A small network was shown many inputs. Here are its activations along a few directions, one row for each input.
Each table varies a few parts of the input and shows all the possible inputs, shuffled.
Descriptions start from the smaller parts, as in this example, which fits no table here: one of 8 places around a ring, together with either a single point or one of 11 places around a ring or (one of 2 separate values, together with one of 6 places along a line).
Shared parts are said once, and a part with two or three values counts as separate values.

Other details of the inputs shift rows strongly along three fixed directions, in all tables alike. That doesn't count.

Rows:
x1: [ 19 -51 -20  34  38  -3  -7  -9 -63 -20  14   4  -3 -53]
x2: [-33 -14 -21  18 -37 -16  -5 -27 -44  23   8  61  -6 -31]
x3: [-30  79   7 -38 -16  32  21  20  55   6 -13 -11   0  59]
x4: [-20  44  -6  -7 -13  13  20  -3  12   2   0  10 -16  21]
x5: [ 26  -8   6  -3  20  11   2  16   8 -16  -4 -35  -2 -19]
x6: [ 41   9  -1   1  71  -6 -21   8  11 -32  19 -49  21  61]
x7: [-15  11 -47  16  -4  -4 -20 -35 -46   6  11  50  -7  18]
x8: [ 28 -10 -11  -1  41  19  -7  13 -12 -24  -1 -32   3 -13]
x9: [ 12  96 -81  21  43  32 -16 -40 -59 -38  20  23 -33  71]
x10: [-15  59 -22 -10 -11  17 -14 -11   4   6  -5  13  -2  73]
x11: [ 12 -34  22 -14  20   5   9  23  25  -4 -10 -32  15 -14]
x12: [-31   4 -36  24 -15  -4  -2 -29 -54  10  15  55 -14 -11]
x13: [  0 -46  27   2   9   0  16  22   2  -4  -2 -21   7 -52]
x14: [-27  -8 -26  27 -21  -6  -8 -23 -55  11  14  48 -13 -29]
x15: [-29   2  -8  13 -44 -23  -2 -24 -20  21   7  57 -10 -27]
x16: [ 27  23  27 -36  21  27  11  38  65 -14 -20 -69   4  27]
x17: [ 24 -15  27 -16   4   2  -2  21  36  -5 -15 -43   5   6]
x18: [ 37 -10  -7  -2  31  12  -5   4  -2 -18  -5 -32  -1   0]
x19: [ 23 -18  -4  -6  32  17  -2  11  -2 -12  -7 -31   8   1]
x20: [ -9  55 -17  11  12 -16   1 -16  -1 -12  32  21  -6  39]
x21: [ 41  25 -18   5  56  37   5   8 -16 -39   0 -48 -11  13]
x22: [-23   4 -34  13 -12  -5  -5 -25 -37   9  10  47  -7  -2]
x23: [-56  10  34 -26 -73 -16  34   8  55  41 -11  33  -3 -11]
x24: [-54   0  56 -32 -87 -23  28  17  76  50 -17  24   6 -15]
x25: [ 45 -60 -33  34  49   0 -30 -17 -74 -22   8  -4   4 -41]
x26: [-23 -30   2  16 -49 -38  -9 -27 -14  28   4  52  -4 -15]
x27: [ 24 -66 -13  22  25 -13 -22  -8 -44  -9   7   4   7 -47]
x28: [ 30 -11  -4   0  40  17  -8   8  -9 -19  -6 -31  11   2]
x29: [  0 -48  36  -7 -22 -17  12  19  23  11  -7 -11   4 -63]
x30: [ 52  20 -49  10  73  36 -30 -10 -44 -39   1 -37  -2  56]
x31: [  9  34 -24   9  -2   2 -19 -25 -20  -3  -2  17  -9  42]
x32: [ -7  -3 -20  22 -31 -23 -26 -32 -34  14   5  46  -9   6]
x33: [ 27 -39  24  -5   4  -4   1  13  16   1 -14 -34   7 -12]
x34: [-10  96 -13 -23   1  38  15  10  31 -12  -7 -19 -19  62]
x35: [-46  23  30 -27 -46   3  29  16  46  28 -13  14   7   2]
x36: [ -6 -21  56 -14 -18   1  34  37  47   7 -11 -35   5 -45]
x37: [-36  39  25 -14 -41   5  31   7  34  18  -8  12  -8   4]
x38: [  0 -19  51 -18 -11   6  31  38  48   1 -13 -42   2 -40]
x39: [ 16 -23  25  -4  38 -24  -4  17  29 -11  18 -30  26  10]
x40: [-16  74 -22  -4 -10  25  12 -13  -4  -4   0  13 -20  40]
x41: [ -7 -70  50 -11 -30 -17   4  28  31  28 -17 -20  20 -42]
x42: [  3 -58  53  -1  -6 -54   6  14  43  11  18 -12  24 -35]
x43: [ -7   7 -22  16 -20 -16 -17 -30 -30   7   7  45 -10  -1]
x44: [-23  73 -23  -5  -1  30   7  -4  -4  -5   3  10 -10  46]
x45: [-24  31   0 -17 -33  -3  11  -7  30  19  -6  22  -7  28]
x46: [ -3 -63  42 -14 -15 -11   7  27  30  16 -13 -20  17 -50]
x47: [ 24 -55  -1  21   8 -13  -5  -5 -35  -5   3   0  -1 -66]
x48: [ 26 -63   6  16   9 -21 -13  -3 -18  -6   3  -4   3 -53]
x49: [ -9 -24 -16  38 -17 -66 -31 -45 -37  13  38  62   2   7]
x50: [ 23  20  23 -35  28  33   2  37  54 -14 -23 -68  11  51]
x51: [ 27 -10 -10   0  39  21  -7  15 -11 -21  -2 -34   3 -13]
x52: [ 30  44   6 -17  46  37  16  25  29 -37  -7 -62  -8  28]
x53: [ -8   9 -43  27 -13 -17 -19 -39 -53   0  17  54 -17 -12]
x54: [-45   3   3  -8 -41 -12  14  -6  10  27   1  41   0  -7]
x55: [-39 -15  14  -9 -49 -17   5  -5  16  37  -9  34   7   7]
x56: [-18  59  -4 -24 -28  12   9  -6  32  12 -11  11  -8  48]
x57: [ -3 -60  68 -23 -36 -24  18  32  65  23 -21 -30  16 -35]
x58: [  7 -58   1  22  14  -2   5   4 -41  -3   5  -3   1 -63]
x59: [ 19 -21   4  -7  22  13  -8  17   6  -7  -7 -31   9  -8]
x60: [ 32 -20  -1  -2  38  11 -15  10  -2 -19  -7 -38  10  18]
x61: [ 17  41  11 -18  45  43  18  31  24 -28 -10 -57   2  27]
x62: [ 34 -42 -13  27  24 -10 -15  -8 -43 -18  10  -3  -4 -53]
x63: [-45 -17  43 -17 -87 -31  10   5  48  51 -15  30   3 -12]
x64: [ -8  12 -36  16 -14  -6  -8 -30 -39   4   9  41 -16  -6]
x65: [ 39 -79   7  29  11 -21 -21  -8 -39  -4  -1  -9   5 -52]
x66: [-52   8  58 -42 -85 -17  31  23  88  47 -20  14   5  -6]
x67: [ 39  20 -43   7  65  35 -12  -3 -38 -37   4 -30  -5  21]
x68: [-11  39 -22  -1  -6  10 -16 -16 -11   4  -4  20  -2  56]
x69: [-24  -4 -13  25 -22 -56 -11 -32 -18  12  38  63  -1 -12]
x70: [ 38  26  11 -24  51  39  -1  28  31 -27 -20 -71  13  57]
x71: [ 12 -20  27  -4  37 -21   7  23  31 -12  19 -31  23  -6]
x72: [ 18 -43  -1   8  28   0  -5   8 -19 -13   3 -16   6 -40]
x73: [ 24 -11   9  -9  34  16  -2  17   9 -15  -9 -36  12   1]
x74: [ 27 -59  -5  33  14 -19 -10 -12 -50 -10   9   8  -1 -72]
x75: [  8 -26  39 -17   1  -2  25  29  45  -1 -10 -35   7 -32]
x76: [-18  25  -5  -9 -25  -8   3 -12  16  12  -2  24  -7  22]
x77: [-22  71 -26  -9  -1  31   5  -4  -3  -6   1   9 -13  46]
x78: [-14  58 -13 -21  -4  22  -1   1  21   2  -7   1   0  56]
x79: [-31   7 -11  22 -38 -17   3 -25 -34  16  11  56 -16 -28]
x80: [ -4  29   3  -8 -20   0  -6  -7  18   7  -9   8  -4  39]
x81: [ 20 -31  11  -4  24   4  -5  13   8  -7  -8 -30  13   6]
x82: [-21  16  -5   2 -37 -14  -3 -20  -2  19   0  40  -6   4]
x83: [  5 -14  21   0  18  16  19  23   2  -9  -6 -29   7 -28]
x84: [ 22 -44  -8  39  54 -29 -12  -7 -47 -24  37   1  11 -35]
x85: [-31  39   0 -11 -18  22  21   4   9   9  -6   7  -6  18]
x86: [-28   3 -29  19 -22 -12 -12 -28 -45  14  12  60  -6 -16]
x87: [ 17  63 -63  14  19  12 -30 -41 -40 -16   8  25 -20  78]
x88: [-22  31 -14  -6 -26   7  -8 -14  -4  18  -8  25  -1  45]
Each input here is: one of 2 separate values, together with one of 4 places along a line, together with either a single point or one of 10 places around a ring.
The inputs of x29 and x66 match in every part but the place on the line of 4. If x74 is changed in the same way as x29 into x66, which row does it become?
> x82
The inputs of x71 and x6 match in every part but the place on the line of 4. If x75 is changed in the same way as x71 into x6, which row does it become?
> x26
Change only the place on the ring of 10 in x14. List by row number the other rows that result.
> x1, x12, x13, x44, x58, x61, x77, x83, x85
Start at x55 and move only the place on the line of 4, one step at a time. The first step leads to x7. Which rows follow, in order?
> x22, x12
List by row number the other rows that have the place on the line of 4 and the choice among 2 separate values in common with x38.
> x4, x9, x20, x21, x34, x36, x37, x40, x52, x79
Change only the choice among 2 separate values in x64. List by row number the other rows that result.
> x67

Rows:
x89: [-39  32 -28  21  -6 -24 -24 -34 -33  16  27  59  11  71]
x90: [ 13 -47 -13  40  14 -48 -14 -23 -46 -12  38  34  -5 -67]
x91: [-24  26 -44   1 -28 -14 -33 -39 -23  20   4  60  -5  51]
x92: [ 70 -12 -33  32  86  34  -9   3 -66 -62   7 -52 -15 -41]
x93: [-43  53 -43   6  -9  20   7 -23 -39   7  12  50 -11  21]
x94: [ 30 -35  29 -12  71  23  24  48  26 -31  -1 -76  20 -31]
x95: [-36  31  28 -27 -69 -32   9  -5  69  36  -6  32  -2  29]
x96: [-11  68   3 -42  13  65  30  33  42 -10 -28 -45  -1  46]
x97: [ 71  39 -18  -3  62  39 -20   5  -1 -44 -14 -69 -11  62]
x98: [ 14 -51 -22  20  -5   9 -21 -14 -60   7 -16  11  -3 -35]
x99: [ -3  51   3 -37   8  64  20  31  36  -6 -35 -46  -4  43]
x100: [ 11 -53  53 -12 -40 -31   7  16  49  22 -17 -14   9 -35]
x101: [ 65  -9 -29  35  98  24  -2   3 -61 -65  23 -49 -10 -41]
x102: [-27  48 -19  30  -9 -37 -17 -38 -26   5  37  56  -2  62]
x103: [-16 -80  44 -11 -26 -38   4  18  34  29  -1   3  28 -53]
x104: [-10 -89  46  -9 -45 -15   2  17  18  38 -29  -5  18 -46]
x105: [-30  37 -34  -1  -4  -5  -8 -18  -9   7  19  41  -2  31]
x106: [ 19 -82 -22  26  -9 -27 -42 -29 -58  11  -4  32   8 -37]
x107: [ 19  64  26 -41  -1  48  23  35  67 -11 -35 -68  -9  50]
x108: [-26   8  56 -33 -42 -31  27  23  91  22  -1  -5  12   0]
x109: [-11 -56  48  -1 -47  -7  25  21  17  22 -18  -6  -5 -86]
x110: [-35  57 -32  21 -14 -16  10 -30 -26  -3  34  58 -21   7]
What do these inputs look like to the network?
> one of 2 separate values, together with either a single point or one of 10 places around a ring
The inputs of x93 and x101 match in every part but the choice among 2 separate values. If x99 is changed in the same way as x93 into x101, which row does it become?
> x109
Change only the choice among 2 separate values in x96. List by row number the other rows that result.
> x92
